These are the activations of a small neural network, seen along a few directions. Each row is one input.
In each table, some parts of the input vary, and every possible input appears once, in random order.
A made-up example of a description, with smaller parts first: one of 8 places around a ring, together with either a single point or one of 11 places along a line or (one of 3 separate values, together with one of 4 places along a line).
Shared parts are said once, and a part with two or three values counts as separate values.

Other details of the inputs vary at random and push rows far along two fixed directions, the same in every table; ignore that.

A family of inputs:
R1: [ 16 -25  -5  36  36  -8  -2  -3 -25 -12  -4  12   0  11]
R2: [  3 -15   9  14  14 -28 -25  11   3  -4  -1  22  14   3]
R3: [  5 -23  16  17  21 -25 -25   6   4   1   5  14   8   6]
R4: [ -3 -18  -5  14   2 -33 -14  -2 -17  -8 -25  22  26  -5]
R5: [-16  13  27 -54 -59 -30 -30 -12  42  44  15 -36  29  -7]
R6: [ 35  -6   4  19  17  -8   2   6 -14 -35 -14  17   3  15]
R7: [ -2 -33   3  23  14 -23 -14  11   6   4  -9   4   2   6]
R8: [-18  31 -25 -15  21  64  33  -1 -13  13  45  -7 -35  -5]
R9: [-41  10  24 -37 -30 -20 -33  -8  43  67  27 -35  29   4]
R10: [  8  34 -24 -22  10  59  53   2  -4   2  35 -27 -34  -4]
R11: [-20  11  15 -49 -64 -28 -18 -26  26  52   6 -50  31  -1]
R12: [ -8 -16   3  29  25 -17 -13  11   5  12 -16   1  10  23]
R13: [-16  31 -26 -20   6  59  30 -11 -35   0  41  -4 -27 -18]
R14: [ -3  -6   9  44   1  12  -7  12   2 -40 -48  47  -5 -25]
R15: [ 16  29 -21 -24   3  53  45 -23 -29  -3  38 -29 -30 -10]
R16: [-21  28 -36 -16   6  58  34  -8 -32   5  30  -9 -34 -21]
R17: [ 19 -10   9   4  -6 -23 -12   8  11 -12 -14   9   4  13]
R18: [ -5 -22   2  26  23 -20  -8  19  16  11 -10   3   9  19]
R19: [ 38  -6   3  29  34  -9  12   4  -8 -17 -12   1   8  30]
R20: [ -4 -20   4  17   8 -21 -23  12   3  -1 -10  21   6   6]
R21: [-23  13  25 -44 -47 -19 -22  -9  51  56  11 -45  20  15]
R22: [ 28  -6   2  30  32  -5  10  12  -2 -19 -21   3  -4  29]
R23: [  5 -25  -4  37  34  -5  -4   7 -19 -13 -12  14 -11  11]
R24: [-19  24 -37 -21   3  57  40   0 -22   6  38  -9 -36 -28]
R25: [-53  16  36  -9 -53   8 -33 -12  63  57 -11 -34  17  -8]
R26: [-16 -16  -8  12  -2 -27 -13   5 -11  -7 -29  22  12  -8]
R27: [  8  44 -17 -27  10  67  43 -12 -15   0  41 -25 -26   1]
R28: [ 21  -5  11  -5  -8 -36 -11   8   6 -27 -17  24  19  -5]
R29: [ 29 -10  -3  23  16 -11   6  10 -12 -29 -26  12  -5  13]
R30: [-13  23 -21 -17  14  61  28 -18 -33   4  47 -12 -33 -15]
R31: [-22  39 -12   5 -12  85  30  -7  -6 -10  13   3 -42 -39]
R32: [ 26  -2  22   6  17 -20 -10  10  22  -1  -1   0  14  23]
R33: [ -3 -27   9  20  14 -20 -23   6   5   2  -3  13  -1  11]
R34: [ 36 -12   9  19  22  -3   0  -1 -12 -29  -5   6  -3  18]
R35: [ 21  -9   1   2 -11 -37  -3  -4  -8 -21 -30  11  25   1]
R36: [ 23  -8  -8  16   7 -19   9   8 -17 -40 -36  26   0   1]
R37: [  4  41 -26 -39 -13  52  41 -16 -31 -23  24  -1 -22 -27]
R38: [ 34 -16  -4  22  15 -15  10  19  -2 -32 -20  14  -5   9]
R39: [ 23 -25  11  14   3 -29  -4  10  14  -9 -15  -6   1  14]
R40: [  1 -16 -11  20  18 -11  -4  16 -18 -30 -17  45  -3  -8]
R41: [  8 -10  -6  16  23 -16  -5  12 -18 -33  -8  47   6 -11]
R42: [-55  -3   1 -47 -63 -33 -23  -8  30  50  -3 -22  26 -25]
R43: [ 30 -15  23   7   9 -29 -17   4  13 -12  -1   3   9  13]
R44: [ 31 -17   2  26  23  -9   6   5 -11 -26 -18   4 -11  17]
R45: [-42   1   9 -36 -52 -28 -28 -23  17  62   9 -38  32  -6]
R46: [ 14 -14  -3  -2 -14 -33   1  13   9 -22 -30  13  13  -7]
R47: [-22  33 -32 -29  -3  53  33 -13 -40 -11  30   9 -22 -32]
R48: [-20   0  27 -47 -57 -25 -28 -16  43  50  11 -44  13   3]
R49: [-15  34 -21 -13  23  65  32  -9 -23  10  44 -13 -24  -3]
R50: [-50   3  40 -13 -62   2 -36 -17  52  50 -10 -31   9 -21]
R51: [ 14 -13  -5  39  45  -4   3   5 -17  -5  -6  11   8  24]
R52: [ 15  -9   3  -1 -13 -30  -9   8   7 -26 -26  24  11  -1]
Description of these inputs: one of 4 places along a line, together with either a single point or (one of 2 separate values, together with one of 6 places around a ring).
- Changing only the place on the line of 4 turns R40 into R33. The same change can be made to R26. Which row results? => R23
- Which other rows agree with R12 in the place on the line of 4? List them by row number. => R8, R9, R10, R18, R19, R21, R22, R25, R27, R32, R49, R51
- Which other rows does R37 become when the place on the ring of 6 takes its other values? List them by row number. => R28, R35, R36, R46, R52
- Which other rows does R28 become when the choice among 2 separate values takes its other values? List them by row number. => R41
- Which other rows does R45 become when the choice among 2 separate values takes its other values? List them by row number. => R11
- Start at R38 and move only the place on the ring of 6, one step at a time. The first step leads to R17. Which rows follow, in order? => R5, R6, R11, R29

A family of inputs:
R53: [ 15  58 -24 -54   5  89  64 -10 -11   4  77 -37 -49 -17]
R54: [ 11 -41 -11  56  61 -27 -13  24 -23 -16 -13  36   5  29]
R55: [ 58 -41  10  60  45 -55 -11  13 -23 -49 -44  34  27  36]
R56: [-30   0 -19   8 -22   7  -3  10 -24 -42 -37  63  -6 -63]
R57: [ 13  -2  16  46  24   9 -10   9   8 -12 -20  18  -3  14]
R58: [ -5  51 -53 -59  10  71  69 -16 -46  13  75 -33 -38 -19]
R59: [ 17 -34   6  73  40 -16  -3  21   0 -25 -47  23  -6  27]
R60: [ 51 -16  16  41  32 -21   2  19   1 -51 -34  25   7  33]
R61: [ -3  -6   5  15  38  13  -3   5  -7  -3  15  18 -13   5]
R62: [-29  -6  33 -44 -80 -61 -34 -22  62  69 -23 -73  44  11]
R63: [  1   4 -26 -16 -32  -7  11   3 -27 -61 -34  57   1 -50]
R64: [  7  55 -32 -60   4  79  52 -20 -34   1  76 -27 -49 -17]
R65: [-44 -10  49 -34 -58 -37 -62  -6  79  85  13 -52  32  10]
R66: [-61 -11  31 -31 -66 -44 -58 -27  45  87  -4 -52  49   1]
- What is each input in this table made of? => one of 2 separate values, together with either a single point or one of 6 places around a ring
- Changing only the choice among 2 separate values turns R59 into R62. The same change can be made to R54. Which row results? => R58
